Each row below holds a small network's activations on one input, seen along a few directions.
In each table, some parts of the input vary, and every possible input appears once, in random order.
Descriptions start from the smaller parts, as in this example, which fits no table here: one of 8 places around a ring, together with either a single point or one of 11 places along a line or (one of 2 separate values, together with one of 6 places along a line).
Shared parts are said once, and a part with two or three values counts as separate values.

Other details of the inputs vary at random and push rows far along two fixed directions, the same in every table; ignore that.

Rows:
R1: [  4   7  -7   5  14   2  18   0 -12 -11   9   9   2]
R2: [ 4 -1 -3 -8  0  5 20 -2 11 -4 -2  6  5]
R3: [  1   3   1  -4   5   0  20 -13   6  -3  -5   2   2]
R4: [-6  1 11  6 12  2  9 -5  8 -8 -3 -9  5]
R5: [13  0  2  4  2 18  9 -8  2  2  5  8  0]
R6: [ 11  -4  -8   6  -7  14   5   1   3 -12  -3  -1   1]
R7: [  6  -3   3  10  16   5   8  -2   3   4  -6 -10  -4]
R8: [  7   1 -12  12   0  13   5   6   9  -4  -6   1  -2]
R9: [ 10  -8   8   6   9   5   8  -6  -2  -3  -3 -12  -1]
R10: [  4 -31  -2 -20   7 -31 -77 -10  -4  -2  -9  46  -1]
R11: [ -7 -29   8 -18  17 -31 -76  -7  -2  -5 -14  46  -9]
R12: [ -2   0  -1   8  15   0  10  -6  10   0  -3 -11   2]
R13: [ 9 -4  6  4  7 15 11 -8  1  1  4  4 -9]
R14: [  8  -3  -4  -8  -2   3  13   1  10 -11  -4  -7   7]
R15: [  0   4   2  -6   2   6  11   5  13 -11  -7  -3   7]
R16: [ 9  6  6  6  3 20 -1 -1  4 -7 -1 -1  0]
R17: [ -2   8   6  -1   6   1  11  -6   8 -11 -11  -8   4]
R18: [-55  39   0  -5 -88  -6 -12  34 -50  86  48 -51 -10]
R19: [  8   0   0   8  11  13   3  -1   5   1  -1  -7 -11]
R20: [12 -6  4  4  5 13  3 -6  0 -6  2 -9 -8]
R21: [ 15   0  -3  -1  -7   3  10   2  10 -12  -2  -3   2]
R22: [  2  -5   4   4   9  -1  11 -10   5  -8  -1 -13   5]
R23: [ -1  11   3  -1 -14   3   6  11   5  -2   0  -4   2]
R24: [11  2 -2 -1 -4  4 18  0 10 -4  0 10  1]
R25: [-11 -31  12 -16  20 -40 -72  -6  -5   1 -17  42  -2]
R26: [  4  10 -13  11  18   1   9   6  -7 -11   4  -2   1]
R27: [  1   6  -5   2   9  -2  12  -6  11  -3 -10  -9   0]
R28: [-20  14  -7  -9 -27  -6   6  17  -4  26  10 -20   1]
R29: [ 6 -7  9  5 11  7 16 -8 -1  4  0  1 -2]
R30: [  0  11  -2   8  15   4   8   7 -10 -19   3   0   5]
R31: [-28 -11  -7 -25 -28 -54 -74  16 -12  32   2  32  -5]
R32: [  5   1   0  -4   3  -3  13 -10   5 -10  -7 -11   4]
R33: [-30  23  -6  -2 -41 -13   3  22 -44  29  34 -30   0]
R34: [  4   3  -2   8  -4  17   4   6   6 -13  -6   2   1]
R35: [ -2  -4   5   3  11   1  18 -12   6  -1   2   0   3]
R36: [ 8 -3 -6  7 -5 15 13 -1  4 -4 -1 12  0]
Each input here is: one of 4 separate values, together with either a single point or one of 8 places around a ring.
Which other rows agree with R27 in the choice among 4 separate values? List them by row number.
Answer: R7, R8, R12, R18, R19, R26, R28, R31
Which other rows does R16 become when the choice among 4 separate values takes its other values? List them by row number.
Answer: R5, R10, R18
Which other rows does R20 become when the place on the ring of 8 takes its other values? List them by row number.
Answer: R6, R9, R10, R14, R21, R22, R32
Which other rows agree with R23 in the choice among 4 separate values? List them by row number.
Answer: R4, R11, R15, R16, R17, R25, R30, R34

Rows:
R37: [  9   2  -4   5  10   7   9   3   7 -13  -4   7   0]
R38: [  0  -3   3  -2  22  -8  15 -10   9  -8 -11  -9   3]
R39: [11 -8  3  1  5 10 10 -7  9 -9 -5  5 -1]
R40: [11 -2 -7  2  8  7 10 -6  8 -9 -3  6  2]
R41: [-11  -6  -2  -9 -16 -15 -32   5  -4   8  -3  11   1]
R42: [-12   1   3  -7 -16  -9 -28   6 -17  18   9   1  -5]
R43: [ 12  -2  -6   6   7  10   3   0  12 -11  -6  -1   1]
R44: [11  0  2  7 12 13  3 -2  9 -7 -5  3 -3]
R45: [11 -5  2  8 12 10  9 -4  5 -5 -4  6 -1]
R46: [ 11  -1  -3   4  12   9   8  -5   1 -12   1   6   2]
R47: [-26   1   8  -6  -4 -30 -15  -4 -16  13   6  -9   1]
R48: [-14   3  -3  -9 -18 -15 -22  12 -19  12  10   5  -2]
R49: [13 -7 -1  5  8  8  9 -6  8 -6 -4  4 -2]
R50: [ 12  -2   3   1   5  13   4  -5  12 -10  -7   2  -2]
R51: [ 10  -2  -3   0   5   9  11  -6   9 -11  -5   8   3]
R52: [-10  -3   0  -9 -15 -13 -30   4  -7  19   4   6  -6]
R53: [-18  45   1  20 -51  42  65  26 -25  31  36 -75  -2]
R54: [-17   0  -3  -8 -15 -15 -21   6 -14  19   9  11  -1]
R55: [-17  -1  -3  -4 -16 -12 -28  12 -10  16   6   4  -2]
R56: [  0  -3  10  -5  20  -8  16  -9  13 -10  -8  -8   9]
R57: [ 14   1  -7   2   7   4   9   2   9 -13  -5   4   1]
R58: [ -3   0   5   4  24  -7  14 -11   7  -9 -11  -7   3]
R59: [ -9  -3  -3 -12 -17 -20 -26   7  -7   7  -1  16   1]
R60: [13 -5  3  7 12 10  7 -6  0 -9 -1  3  0]
Changing only one part turns R42 into R52. The same change can be made to R46. Which row results?
Answer: R40
What is each input in this table made of?
Answer: one of 4 places along a line, together with either a single point or one of 5 places around a ring
Which other rows does R38 become when the place on the line of 4 takes its other values? List them by row number.
Answer: R47, R56, R58
Which other rows agree with R37 in the place on the line of 4? List them by row number.
Answer: R44, R45, R54, R55, R58
Which other rows agree with R39 in the place on the line of 4? List them by row number.
Answer: R41, R50, R51, R56, R59
